These are the activations of a small neural network, seen along a few directions. Each row is one input.
In each table, some parts of the input vary, and every possible input appears once, in random order.
Descriptions start from the smaller parts, as in this example, which fits no table here: line(4) and (point or ring(9) or (values(3) and ring(5))).
Shared parts are said once, and a part with two or three values counts as separate values.

Other details of the inputs shift rows strongly along two fixed directions, in all tables alike. That doesn't count.
These rows show it; all are for the same input, with only those details redrawn:
-.05 .01 .13 .30 -.42 -.06 .05 .17 .12 -.15 -.21 -.30 -.53 .01 -.19
.37 .20 -.18 .36 .44 .01 .14 .05 -.01 .50 .33 .37 .08 .09 .20
-.14 .01 .12 -.08 -.17 -.09 .10 .02 .19 -.18 -.14 -.37 -.25 -.09 -.10
.34 .21 -.20 .29 .45 -.01 .15 .04 -.02 .46 .34 .33 .12 .06 .20
.00 .03 .11 .37 -.40 -.05 .05 .19 .10 -.09 -.17 -.24 -.52 .03 -.17
.19 .07 .04 .67 -.35 .00 .03 .28 .02 .12 -.09 -.02 -.56 .13 -.12
.35 .21 -.17 .36 .38 -.01 .14 .05 -.01 .46 .31 .34 .04 .08 .20
.08 .13 -.08 -.29 .53 -.07 .19 -.18 .15 .21 .25 .02 .31 -.11 .21

A family of inputs:
x1: -.03 -.14 -.09 .06 .07 .03 -.17 -.09 -.08 .23 .03 .29 .33 .08 .12
x2: -.41 -.29 .20 -.09 -.44 -.09 -.15 -.09 .09 -.34 -.30 -.41 .04 .03 -.16
x3: -.15 -.13 .06 .00 .03 .11 -.12 -.11 -.12 -.08 .00 .18 .31 .06 .00
x4: -.17 -.06 -.04 -.27 .36 .08 -.06 -.24 -.12 .06 .11 .33 .60 -.04 .13
x5: -.20 .07 -.05 -.52 .18 -.08 .15 -.13 .01 -.17 -.02 -.30 .08 -.16 .09
x6: .15 -.10 -.12 .36 .13 .05 -.14 -.01 -.13 .42 .15 .43 .28 .21 .12
x7: -.17 .02 .10 -.39 .08 -.11 .14 -.13 .25 -.17 -.04 -.37 .02 -.16 .00
x8: .19 -.05 .10 .29 -.59 .13 -.17 .34 -.16 -.28 -.20 -.02 -.57 .07 -.25
x9: .29 -.03 .11 .56 -.42 .02 -.10 .29 .03 -.08 -.10 .07 -.58 .16 -.26
x10: .33 .21 -.26 .06 .36 .19 .04 .05 -.33 .31 .23 .42 .15 .06 .23
x11: -.23 -.15 .02 -.15 -.11 .01 -.19 -.11 -.06 -.01 -.12 .12 .24 -.02 .02
x12: -.09 -.01 .12 -.84 .15 .04 .05 -.16 .08 -.42 -.02 -.27 .29 -.25 .11
x13: -.30 -.11 .02 -.34 .03 .02 -.14 -.19 -.06 -.09 -.09 .13 .40 -.08 .02
x14: .22 .07 -.14 .44 -.34 .16 -.11 .29 -.36 .04 -.08 .20 -.49 .14 -.15
x15: -.11 -.02 .06 -.15 -.09 -.11 .07 -.01 .16 -.15 -.09 -.29 -.22 -.09 -.16
x16: -.20 .00 -.04 -.24 -.18 -.06 .04 .02 -.06 -.22 -.12 -.31 -.27 -.09 -.14
x17: -.17 -.05 .24 -.81 .14 -.10 .08 -.24 .40 -.46 -.05 -.45 .24 -.24 .00
x18: -.09 -.10 -.04 .05 .18 -.03 -.07 -.11 -.06 .10 .10 .10 .45 .10 .07
What is each input in this table made of? -> line(8) or (values(2) and ring(5))
Which of the alternatives is x17? -> values(2) and ring(5)
A walk changes only the line(8) part. It starts at x18 and steps to x2. List the rest of the walk in order. -> x6, x1, x11, x13, x4, x3

A family of inputs:
x19: .17 .21 .01 -.65 .36 .24 .26 .03 .03 -.16 .07 -.01 .23 -.18 .19
x20: .59 .13 .14 .51 .03 .22 -.01 .22 -.07 -.05 .19 .15 -.28 .21 -.02
x21: .23 .02 -.02 .91 -.48 -.10 -.11 .25 .15 .33 -.08 .15 -.31 .31 .00
x22: -.37 -.22 .19 -.26 .05 .28 -.27 -.25 -.28 -.20 .00 .29 .85 -.06 .10
x23: .12 -.08 .16 -.55 .40 -.11 .27 -.23 .12 -.19 .28 -.55 .28 -.07 .22
x24: .00 -.30 .10 -.94 .18 -.08 -.15 -.33 .35 -.24 -.10 -.15 .46 -.24 -.09
x25: .20 .00 -.23 .52 -.37 .15 -.28 .22 -.25 .28 -.06 .42 -.53 .15 -.25
x26: -.21 .11 .26 .17 -.18 -.09 .11 -.14 .22 .07 -.22 .01 -.30 -.25 -.04
x27: -.12 .23 -.16 -.72 .25 .02 -.01 -.23 -.06 -.14 .02 .14 .18 -.35 .24
x28: .25 .05 -.66 .17 .64 -.06 -.07 -.11 -.30 .68 .28 .57 .21 .26 .19
x29: .40 .35 -.23 -.02 .54 .07 .28 .14 -.29 .28 .24 .12 .24 .06 .34
x30: .23 .24 -.23 .70 .23 -.12 .36 .13 -.15 .24 .24 .19 -.11 .14 -.10
x31: .21 .28 -.01 .74 .15 .03 .11 .19 -.05 .13 .31 .45 -.37 .21 -.31
x32: -.03 -.14 .15 -.27 .30 -.11 -.10 -.14 .48 -.03 .12 .22 .31 -.11 .23
x33: -.41 -.12 .10 -.32 -.76 -.03 -.05 .19 -.11 -.39 -.36 -.70 -.61 -.25 -.16
x34: -.21 -.41 .24 -.16 -.78 -.33 -.18 .08 .22 -.37 -.40 -.63 -.42 .10 -.41
x35: -.47 -.28 .02 -.17 .06 .03 -.18 -.16 -.31 -.21 -.07 -.04 .78 .14 .10
x36: -.58 -.08 .17 .36 -.62 .00 .02 .13 .31 -.04 -.43 -.62 -.59 -.06 -.22
The inputs of x32 and x21 match in every part but one. If x31 is changed in the same way as x32 into x21, which row does it become? -> x30
What is each input in this table made of? -> values(2) and (point or ring(8))

A family of inputs:
x37: -.05 -.02 -.11 -.23 .22 .02 .02 -.10 -.14 .03 .07 .02 .22 -.01 .08
x38: -.03 -.12 .03 .20 -.21 -.05 -.13 .05 .01 .06 -.12 .03 -.14 .08 -.06
x39: .00 -.03 .09 .13 -.26 .08 -.11 .11 -.10 -.17 -.11 .01 -.11 .04 -.11
x40: .21 .12 -.16 .03 .25 .06 .06 .08 -.04 .17 .19 .19 .06 .02 .16
x41: -.30 -.06 -.04 -.46 .18 -.05 .04 -.23 .04 -.02 -.03 -.21 .27 -.12 .03
x42: -.57 -.13 .26 -.10 -.69 -.04 -.05 .02 .10 -.51 -.48 -.57 -.39 -.09 -.30
x43: .28 .16 -.11 .35 .13 .00 .03 .10 -.04 .36 .16 .22 -.05 .12 .14
x44: -.04 .07 -.04 -.04 .14 .06 .03 -.03 -.15 -.01 .06 .13 .16 -.02 .09
x45: .07 .04 .02 -.21 .18 .07 .09 -.07 .02 .03 .07 .00 .04 -.11 .08
x46: -.04 -.08 .16 .39 -.26 -.02 .03 .12 .09 -.17 -.11 -.25 -.22 .13 -.16
x47: .04 -.08 -.03 -.01 -.13 .07 -.09 .05 -.09 -.06 -.08 -.01 -.01 .05 -.07
x48: -.06 -.06 .11 -.24 .08 .02 -.03 -.13 .09 -.10 .04 .03 .27 -.07 .05
x49: .15 .13 -.10 .02 .13 -.02 .10 .02 .01 .07 .08 .01 .03 .02 .13
x50: .05 .07 -.07 -.15 .22 -.11 .07 -.04 .01 .05 .16 .08 .07 -.04 .01
x51: .15 .10 -.09 .06 .19 -.02 .05 -.02 .02 .09 .11 .14 -.04 -.01 -.03
x52: -.01 -.02 -.01 .05 .13 -.03 -.04 -.07 .06 .16 .06 .22 .20 .01 .11
x53: -.09 .02 .08 -.48 .23 -.01 .10 -.20 .17 -.11 .00 -.13 .14 -.16 .03
x54: -.09 -.18 .08 -.17 -.20 -.01 -.11 -.05 .09 -.18 -.09 -.16 .02 -.01 -.10
x55: .33 .09 -.07 .87 -.33 -.01 -.05 .41 -.15 .31 .01 .25 -.50 .17 -.11
What is each input in this table made of? -> point or ring(8) or (values(2) and ring(5))

A family of inputs:
x56: .22 .01 -.03 .11 .26 -.09 .02 -.06 .17 .26 .24 .15 .14 .07 .12
x57: .15 .04 .06 .38 -.31 .13 -.04 .24 -.21 -.14 -.07 .01 -.30 .17 -.10
x58: .27 .19 -.25 .25 .34 .11 .04 .09 -.28 .30 .26 .43 .17 .14 .20
x59: -.26 -.01 .18 -.75 .24 -.12 .14 -.30 .46 -.22 -.07 -.35 .21 -.32 -.02
x60: -.08 .01 -.05 .48 -.34 -.09 -.01 .15 -.08 .14 -.15 -.01 -.38 .06 -.12
x61: -.30 -.24 .04 -.33 .22 -.03 -.15 -.32 .10 .02 -.02 .10 .62 .01 .06
x62: .26 .09 -.02 -.16 .17 .00 -.01 .06 .00 .00 .17 .18 .08 .00 .12
x63: -.03 .05 -.05 .27 -.40 .05 -.04 .20 -.21 -.11 -.18 -.03 -.41 .05 -.14
x64: -.29 -.03 .03 .15 -.23 -.10 .04 -.01 .05 -.09 -.11 -.23 -.16 .00 -.11
x65: -.19 -.05 .17 .10 -.20 -.03 .03 .02 .13 -.21 -.11 -.31 -.08 .05 -.06
x66: -.26 -.01 .01 -.22 -.29 .05 -.02 .01 -.06 -.24 -.25 -.29 -.26 -.09 -.10
x67: .06 .07 .00 -.56 .33 -.02 .11 -.12 .10 -.09 .09 .03 .09 -.20 .05
x68: -.28 -.12 .21 -.49 .19 -.12 .12 -.23 .24 -.26 .01 -.42 .29 -.15 .02
x69: .19 .04 -.02 -.36 .24 .05 .04 -.09 -.01 -.09 .13 .02 .22 -.10 .10
x70: -.21 -.02 .10 .10 -.25 -.08 .02 .05 .07 -.17 -.18 -.27 -.13 .00 -.09
x71: .27 .04 -.01 .11 .33 -.01 .07 -.06 .11 .22 .25 .17 .25 .08 .17
x72: .14 -.03 .08 .32 -.33 .09 -.05 .21 -.15 -.19 -.12 -.06 -.37 .09 -.18
x73: .15 -.09 -.13 .27 .06 .20 -.24 .02 -.26 .29 .06 .65 .31 .11 .05
x74: -.12 -.08 .02 .13 -.34 -.10 -.04 .08 .09 .07 -.19 -.22 -.33 -.01 -.12
x75: .31 .13 -.34 .19 .31 .09 -.01 .07 -.28 .50 .25 .47 .04 .05 .17
What is each input in this table made of? -> values(2) and (point or line(9))
The inputs of x60 and x66 match in every part but the values(2) part. If x71 is changed in the same way as x60 into x66, which row does it become? -> x69
Which other rows does x58 become when the values(2) part takes its other values? List them by row number. -> x70
